These are the activations of a small neural network, seen along a few directions. Each row is one input.
In each table, some parts of the input vary, and every possible input appears once, in random order.
Descriptions start from the smaller parts, as in this example, which fits no table here: line(4) and (point or line(11) or (values(3) and ring(5))).
Shared parts are said once, and a part with two or three values counts as separate values.
(in the rows, 128 means zero)

Other details of the inputs vary at random and push rows far along two fixed directions, the same in every table; ignore that.
To show where, the next rows are all for the same input, with only those details redrawn:
169	125	144	128	134	91	120	133	101	111	132
205	103	158	93	115	58	94	102	88	111	133
127	151	130	136	140	159	106	168	144	136	89
88	172	112	185	168	186	147	202	149	124	105
78	174	109	196	175	181	160	205	148	118	111
112	161	127	147	146	177	113	180	153	141	85
182	120	154	77	107	117	60	122	128	146	82
100	166	117	171	163	174	139	190	146	124	102

Table:
row 1: 124	143	119	135	152	102	162	137	88	74	145
row 2: 117	126	134	147	117	101	178	102	85	103	175
row 3: 153	110	144	138	156	36	151	111	100	75	186
row 4: 136	121	161	94	95	107	101	99	136	167	136
row 5: 115	129	152	143	133	77	165	112	107	133	180
row 6: 162	114	164	61	65	139	64	70	147	183	69
row 7: 158	84	149	109	141	79	174	88	62	82	195
row 8: 99	114	134	126	110	127	124	142	159	152	121
row 9: 106	157	96	124	139	170	119	134	149	126	97
row 10: 151	113	151	108	89	72	138	83	97	109	191
row 11: 188	86	149	70	118	59	139	91	111	136	169
row 12: 138	129	135	78	117	130	85	110	135	115	86
row 13: 112	104	122	143	110	101	175	119	100	99	153
row 14: 79	162	136	179	138	178	159	160	145	165	122
row 15: 131	100	140	152	163	118	191	112	98	95	170
row 16: 123	123	110	107	123	128	63	136	140	162	102
row 17: 114	123	139	104	94	143	101	132	164	178	102
row 18: 134	102	161	72	126	150	93	120	153	164	120
row 19: 151	127	109	187	168	77	180	124	96	84	187
row 20: 66	155	89	147	160	209	196	176	153	133	116
row 21: 103	136	132	158	133	93	198	109	75	98	182
row 22: 86	143	119	183	125	181	157	170	158	160	114
row 23: 135	130	154	98	96	136	107	90	133	171	90
row 24: 107	135	93	144	135	163	99	140	140	147	79
row 25: 138	128	118	131	130	176	64	128	153	164	92
row 26: 59	142	105	156	113	181	149	174	172	130	124
row 27: 118	151	133	107	140	135	98	160	150	138	102
row 28: 164	129	144	48	93	114	57	114	134	129	101
row 29: 161	102	128	145	146	102	190	127	104	122	177
row 30: 141	127	135	175	162	92	159	137	111	86	157
row 31: 169	120	118	99	119	75	113	87	114	95	165
row 32: 65	168	80	179	160	193	131	166	162	115	137
row 33: 158	95	167	91	118	159	94	116	133	166	116
row 34: 102	138	91	118	115	162	76	146	148	141	106
row 35: 125	145	115	105	134	140	87	130	168	150	105
row 36: 42	180	112	176	143	189	177	170	157	133	144
row 37: 155	109	111	139	140	70	139	80	69	77	179
row 38: 164	90	158	74	60	138	55	108	155	190	69
row 39: 83	143	111	152	111	159	157	153	153	131	142
row 40: 163	112	137	116	128	48	139	96	96	61	187
row 41: 68	153	76	160	148	181	126	167	130	125	103
row 42: 93	143	90	181	152	172	117	175	139	148	106
row 43: 149	104	158	30	89	171	58	103	156	164	102
row 44: 204	105	157	92	115	63	93	102	90	113	131
row 45: 166	130	121	93	118	129	86	91	146	140	82
row 46: 174	100	133	79	114	120	139	92	131	148	110
row 47: 154	112	111	163	151	91	140	92	95	93	160
row 48: 102	136	100	201	184	96	170	137	110	89	198
row 49: 63	152	104	193	136	190	182	165	162	143	103
row 50: 138	115	139	64	63	149	83	98	139	172	73
row 51: 156	83	136	149	113	50	182	87	87	94	168
row 52: 114	125	102	156	157	109	224	142	110	83	211
row 53: 131	122	148	181	126	98	178	120	97	121	183
row 54: 136	135	137	99	125	155	81	117	166	137	56
row 55: 160	132	142	70	109	140	66	115	143	145	52
Changing only one part turns row 36 into row 21. The same change can be made to row 31. Which row results?
> row 9
Changing only one part turns row 53 into row 2. The same change can be made to row 25. Which row results?
> row 37
What do these inputs look like to the network?
> ring(5) and (values(2) or line(4) or line(5))
Start at row 55 and move only the line(5) part, one step at a time. The first step leads to row 54. Which rows follow, in order?
> row 45, row 47, row 24
Which other rows does row 19 become when the line(5) part takes its other values? List them by row number.
> row 25, row 30, row 42, row 44
Which other rows does row 11 become when the values(2) part takes its other values? List them by row number.
> row 18
Which other rows does row 36 become when the line(4) part takes its other values? List them by row number.
> row 10, row 26, row 39
Which other rows does row 29 become when the values(2) part takes its other values? List them by row number.
> row 33
